These are the activations of a small neural network, seen along a few directions. Each row is one input.
Each table varies a few parts of the input and shows all the possible inputs, shuffled.
A made-up example of a description, with smaller parts first: one of 6 places along a line, together with either a single point or one of 11 places around a ring or (one of 2 separate values, together with one of 8 places around a ring).
Shared parts are said once, and a part with two or three values counts as separate values.
In the rows, 128 means zero.

Rows:
R1: [164  79  53 102 142  88 123 147 150 102  39  97  46 136]
R2: [117 150 153 154 127 166 119 103 103 160 202 149 167  95]
R3: [ 88 133 168 160 124 170  97 103 112 173 185 163 150 109]
R4: [110  95  45  60 122 114 180 169 142  84  57  62  84 150]
R5: [174  59  78 112 145  91 146 137 162  90  27  97  61 133]
R6: [ 91 163 181 173 122 173  94 115 108 167 173 166 136 103]
R7: [149 143 160 148 123 161 106 125 107 136 207 149 182 116]
R8: [161  50  96 107 149 100 176 134 157  80  32  75  79 146]
R9: [116  77  62  84 125 107 180 145 150  87  52  36  94 160]
R10: [136  56  89 101 133  97 182 130 155  76  43  41  91 163]
R11: [132 159 163 131 154 120  98 120 130 143 182 161 193 129]
R12: [127 101  42  57 129 107 165 172 136  86  63  92  60 143]
R13: [119 175 179 165 148 111 101 136 148 145 170 167 173 139]
R14: [152 172 172 162 118 162 102 138 106 127 195 153 167 111]
R15: [117 146 165 152 153 110 105 124 148 152 181 164 188 145]
R16: [134 188 176 144 150 120  94 133 129 137 171 165 178 123]
R17: [119 179 165 168 123 169 115 116 101 153 190 153 151  89]
R18: [160 171 151 112  49 145 167  48 137 159 143 159 127 154]
R19: [145  94  41  77 130  89 130 161 139  87  59 103  40 136]
R20: [ 87 133 168 154 113 143 106 111  86 177 165 165 167 107]
R21: [ 89 164 180 166 110 145 102 123  84 169 152 169 154 102]
What is each input in this table made of? -> either a single point or one of 8 places around a ring or (one of 2 separate values, together with one of 6 places along a line)
What sort of input is R4? -> one of 8 places around a ring

Rows:
R22: [144  44  45  78 133  90 178 152 161  76   9  47  51 149]
R23: [101 125 132 125  90 153 164  84 116 144 149 126 145 128]
R24: [118 141 105 122  98 175 131 105  96 153 157 137 109 106]
R25: [147 153 142 131  77 123 153  95 153 142 141 145 155 163]
R26: [161 143 137 129 173 108 119 142 148 114 159 130 169 140]
R27: [106 141 113 138 157 122  87 159 120 136 138 172 115  98]
R28: [116 161 137 109  80 151 172 104 120 140 151 130 135 119]
R29: [ 97 125 127 139 101 172 135 101  98 150 148 120 109  99]
R30: [177 157 186 128 126 114 127 119 150 119 135 139 149 156]
R31: [115 108 121 154 119 147  87 121  93 154 132 146 104  87]
R32: [158 122 176 151 127 119 126 109 161 120 135 135 165 154]
R33: [158  77  25  72 130  93 173 157 156  68  10  62  46 161]
R34: [148 125 166 138 175 114 120 144 139 117 142 117 177 138]
R35: [126 122 162 134  91 128 155  86 151 146 141 135 157 166]
R36: [103 122 136 129 176 106  91 157 121 122 148 120 163 115]
R37: [129 150 114 159 121 148 105 140  90 156 133 156  91  96]
R38: [115 161 146 120 169 107  98 172 107 109 149 135 144 131]
R39: [ 84 126 135 148 161 133  84 158 128 138 128 152 120  97]
What is each input in this table made of? -> one of 2 separate values, together with either a single point or one of 8 places around a ring
The inputs of R32 and R30 match in every part but the choice among 2 separate values. If R35 is changed in the same way as R32 into R30, which row does it become? -> R25
Which other rows does R33 become when the choice among 2 separate values takes its other values? List them by row number. -> R22
Which other rows does R28 become when the choice among 2 separate values takes its other values? List them by row number. -> R23

Rows:
R40: [123 157 190 189 130 189  81 120  91 157 230 177 179  92]
R41: [151 130 100 103  79 146 154  93 123 137 108 129  72 131]
R42: [ 74 192 178 167 130 146  67 130 106 185 205 202 167 117]
R43: [ 97 126 101  98  78 155 183 125 108 132 117  99 110 131]
R44: [128  76 119 132 169  90 113 165 139 105  61  99 106 128]
R45: [162 110  79 105 169  92 106 164 146  96  85 120  77 134]
R46: [118 176 189 178 141 166  81 121  83 164 215 184 186  82]
R47: [170 128 149 118 126  84 137 103 164 113 157 124 197 175]
R48: [157 144 176 120 148 103 155  98 178 117 139 143 197 172]
R49: [132 142  91  91  68 153 165 116 114 129 110 113  95 130]
R50: [142 107 119 132  86 140 157  86 128 148  96 135  76 123]
R51: [158 158 175 155 133 110 140 109 171 107 147 111 173 158]
R52: [119  97 141 130  79 145 160  91 111 144  85 107  96 128]
R53: [109  82  87 113 180 107 124 170 143 108  94  80 117 127]
R54: [ 95 105 106 112  92 162 169  93 116 143 118  93 109 129]
R55: [152  86  93 134 171  90 109 152 150 102  73 127  83 126]
R56: [111 103  85  97 165 105 139 192 135  89  99  88 114 128]
R57: [142 120  69  91 155 104 119 181 135  82  91 106  98 133]
R58: [ 91 193 185 168 135 146  73 123  92 174 203 193 181  89]
What is each input in this table made of? -> either one of 3 separate values or one of 4 places along a line or (one of 2 separate values, together with one of 6 places around a ring)
Which other rows does R54 become when the place on the ring of 6 takes its other values? List them by row number. -> R41, R43, R49, R50, R52
Which other rows does R43 become when the choice among 2 separate values takes its other values? List them by row number. -> R56
